A small network was trained on made-up records. Each row is its average activation on records with the value named, seen along a few directions.
Values that are neighbours, or in one group, have similar rows; names and order tell nothing.
In the rows, zero is written as 500.
Strong random noise was added to every row along 18 fixed directions; ignore it. To show where, here is one row again and again, with new noise each time:
[451 434 336 423 342 610 669 434 206 553 353 490 482 631 773 417 759 668
 679 677 592 419 631 704 499 388 750 414 497]
[631 594 628 495 303 482 297 585 724 618 447 596 684 586 764 509 424 642
 519 551 186 362 602 747 518 459 501 519 402]
[469 797 482 465 597 621 551 376 596 507 370 648 601 569 671 351 491 712
 861 790 472 336 546 727 610 525 710 368 613]
[333 735 599 459 521 293 666 502 654 462 720 684 539 352 553 788 551 567
 591 739 637 781 285 583 402 577 891 745 697]
[710 771 833 502 642 289 433 124 887 442 547 624 504 508 539 548 418 423
 350 658 285 572 332 488 352 751 444 438 734]
[451 389 612 481 703 473 452 731 397 362 381 434 597 465 279 434 419 394
 454 495 647 865 262 406 340 426 485 563 742]
[457 633 570 612 344 256 426 507 505 409 257 560 597 508 417 344 504 426
 367 520 434  84 569 592 575 459 535 380 474]
[554 568 615 690 524 637 303 291 488 284 428 862 667 543 684 621 570 518
 577 670 446 491 556 559 447 531 482 644 556]
[489 485 471 276 221 418 632 462 443 433 421 475 283 367 624 718 590 379
 127 766 486 441 676 725 355 303 405 636 327]
[548 360 387 649 388 608 427 662 573 534 470 467 402 303 626 598 504 565
 459 391  21 435 450 513 438 211 266 622 357]
[674 568 433 436 531 555 715 487 518 608 663 339 289 400 603 384 560 518
 756 456 575 156 297 304 554 625 698 375 435]
[566 255 633 598 709 675 450 415 404 477 444 505 556 537 630 635 586 465
 528 772 481 385 666 528 550 402 646 351 680]
[568 484 606 599 407 645 711 249 345 614 274 662 331 521 427 709 698 413
 384 322 747 680 603 456 449 667 352 722 319]
[276 625 544 485 642 728 487 552 663 552 363 869 654 528 247 552 437 451
 595 521 903 876 655 535 661 508 359 849 573]
[533 184 586 741 624 520 325 549 261 350 354 738 606 622 767 662 658 570
 715 704 201 316 492 607 595 205 640 561 581]
[415 543 445 364 243 200 441 398 672 427 859 767 510 554 509 547 432 772
 586 602 639 364 539 418 516 561 807 754 379]
[522 546 650 435 438 237 324 346 760 586 867 604 519 570 408 677 165 617
 342 647 318 379 719 532 462 551 614 691 471]
[683 442 401 180 438 943 408 699 515 403 463 317 509 404 519 315 441 550
 539 729 615 232 613 424 258 150 845 533 532]
[730 420 610 209 580 386 338 607 615 521 302 647 483 834 402 278 482 438
 557 416 365 432 362 493 579 277 435 640 484]
[550 388 506 426 824 682 427 687 262 536 356 379 620 699 568 485 394 544
 676 564 441 695 560 763 670 526 271 195 472]


BAB, 10 values:
gote: [539 625 322 650 499 636 449 447 526 436 554 349 535 413 668 103 460 523
 801 431 436 213 379 323 533 646 413 277 509]
kigo: [441 392 448 324 743 471 487 358 261 589 563 391 491 878 170 379 475 332
 477 468 688 373 691 373 608 392 846 450 701]
bope: [537 368 625 628 469 252 467 206 465 536 401 538 435 683 533 119 397 548
 546 512 442 441 442 395 451 636 313 468 696]
reki: [783 820 509 245 528 435 448 125 650 500 517 580 293 842 624 111 466 276
 543 354 327 486 271 395 452 635 154 573 550]
gif: [476 347 554 461  96 321 671 115 453 789 309 374 465 759 654 275 755 643
 278 312 665 826 630 502 330 662 530 428 661]
sosu: [675 438 326 373 594 760 549 794 610 822 374 470 456 684 689 321 714 442
 872 167 156 700 221 530 658 252 328 664 465]
kad: [222 730 503 698 487 371 515 822 716 472 548 761 571 244 267 798 310 621
 584 328 428 681 366 570 628 453 435 851 359]
minup: [343 499 365 507 544 478 328 559 552 227 528 510 618 420 265 475 500 547
 331 390 495 716 454 397 380 358 487 470 622]
siter: [477 196 416 371 543 659 559 545 573 368 250 509 473 479 565 713 862 590
 380 485 591 767 567 524 636 362 465 274 309]
sige: [289 768 527 420 747 337 755 425 432 537 272 228 415 445  83 346 379 358
 340 676 502 647 468 650 374 435 601 298 830]
The values of BAB form a ring.
Question: A walk along BAB starts at bope and steps to its neighbour sige. Put gote, reki, sosu, minup in the order it reaches them.
Answer: sosu, gote, reki, minup
Question: What is the length, in steps, of the shortest route from siter to kad?
Answer: 5

RUFI, 15 values:
totez: [576 589 557 444 853 753 440 329 261 408 505 484 495 667 538 543 238 570
 732 723 559 552 648 628 505 671 401 388 478]
dimu: [633 546 670 490 632 359 504 249 520 518 564 433 518 634 439 615 418 624
 400 515 421 674 529 565 413 794 530 255 521]
bef: [705 697 517 450 681 535 469 379 500 323 484 417 393 433 338 556 408 403
 378 415 344 401 377 436 385 610 407 363 379]
kiz: [527 431 586 702 669 417 511 442 499 560 493 468 623 587 525 482 585 601
 679 406 370 655 326 443 539 637 639 317 661]
res: [578 524 527 479 584 563 436 577 421 616 635 385 537 576 161 578 287 465
 402 325 490 397 653 459 455 482 669 543 464]
fev: [423 517 313 395 373 733 369 560 364 222 423 532 615 423 569 395 532 439
 375 581 772 496 636 512 457 477 318 441 382]
duvut: [597 480 555 482 670 547 625 356 342 616 496 584 267 616 656 472 319 645
 846 643 405 514 430 580 545 553 314 641 465]
kasab: [688 363 554 388 538 440 605 730 266 615 329 416 388 659 597 390 579 516
 718 326 416 506 207 528 545 424 484 535 423]
ven: [520 607 713 638 468 527 438 714 590 447 523 560 557 282 526 586 339 421
 611 608 572 161 394 393 449 445 809 736 530]
kod: [359 240 470 387 421 387 526 662 501 742 792 379 563 588 582 618 413 654
 491 566 551 783 662 623 556 513 562 534 501]
gipom: [367 400 452 271 629 398 617 521 654 525 619 637 403 580 352 639 629 514
 562 503 714 757 452 406 673 411 638 636 560]
vek: [595 502 642 438 672 393 517 618 414 542 599 431 482 576 468 422 371 355
 618 480 568 592 228 409 427 567 578 656 597]
mizu: [497 468 430 310 531 488 505 614 316 396 522 473 390 489 397 700 503 295
 283 605 589 382 667 648 585 357 374 496 315]
dapi: [387 496 532 401 447 447 516 620 410 381 443 378 617 465 545 401 528 454
 430 618 799 698 442 538 395 549 595 384 638]
numer: [456 306 450 600 334 469 480 509 438 460 377 455 478 444 552 388 606 473
 433 555 457 366 525 433 459 363 465 484 535]
The values of RUFI form a line.
Question: Name the neighbours of vek, in listed order.
Answer: bef, kiz
Question: Name the neighbours of kod, in listed order.
Answer: dimu, numer
Question: Name the neighbours of res, in listed order.
Answer: kasab
Question: Name the neighbours of ven, in listed order.
Answer: fev, dapi

DIDI, 15 values:
nuto: [692 639 572 406 632 786 471 848 456 461 536 465 543 365 500 841 505 422
 636 409 576 339 385 518 511 437 797 568 279]
letur: [479 520 634 358 634 317 453 385 598 635 523 772 472 795 186 595 337 419
 485 566 607 357 738 562 759 474 527 766 401]
dobul: [310 470 424 714 495 594 505 715 601 501 139 453 686 368 268 327 683 556
 511 211 529 550 439 410 588 341 558 315 599]
lal: [481 297 418 466 810 748 300 482 211 322 417 557 515 688 311 510 427 336
 476 611 418 503 665 477 461 154 470 635 624]
pafi: [745 486 610 261 175 689 344 392 678 723 601 587 648 791 729 312 589 478
 442 412 731 515 689 422 374 559 693 728 549]
misub: [568 548 484 412 525 638 496 730 341 423 183 500 542 515 430 545 603 492
 543 465 420 408 473 699 526 294 553 442 365]
vusu: [707 593 526 254 427 474 605 491 658 551 455 473 419 585 586 114 565 464
 636 359 759 593 195 318 496 765 314 439 474]
zug: [438 522 358 564 645 593 432 322 509 413 550 616 487 578 500 367 403 718
 773 565 362 497 493 421 516 459 516 537 543]
gevuk: [465 733 533 500 580 629 390 692 431 377 611 629 576 401 530 623 264 392
 633 514 695 629 426 561 539 658 267 716 364]
movi: [381 466 463 757 612 473 535 317 304 410 599 682 419 466 466 469 451 479
 642 557 501 569 414 390 442 499 414 739 690]
mirit: [427 720 418 597 627 524 626 477 256 413 592 486 551 462 437 733 743 320
 465 427 587 545 422 545 433 536 853 468 603]
mafu: [300 500 342 604 583 515 507 625 505 449 460 539 445 363 562 430 400 556
 693 620 227 667 334 558 455 262 335 717 614]
betuz: [456 569 580 737 576 560 391 707 630 543 432 540 832 447 687 636 692 395
 502 497 279 560 465 715 659 462 514 274 702]
buvos: [536 461 330 459 582 594 496 404 348 444 764 521 324 489 494 511 360 546
 602 525 379 570 443 410 363 465 372 703 459]
zom: [537 287 517 694 708 436 517 562 281 579 420 538 490 694 236 573 547 538
 644 116 479 578 420 360 697 596 463 467 319]
The values of DIDI form a line.
Question: A walk along DIDI starts at movi and steps to its neighbour betuz. Put letur, dobul, lal, zug, gevuk in the order it reaches them.
Answer: letur, zug, lal, dobul, gevuk
Question: Name the neighbours of buvos, in listed order.
Answer: misub, vusu
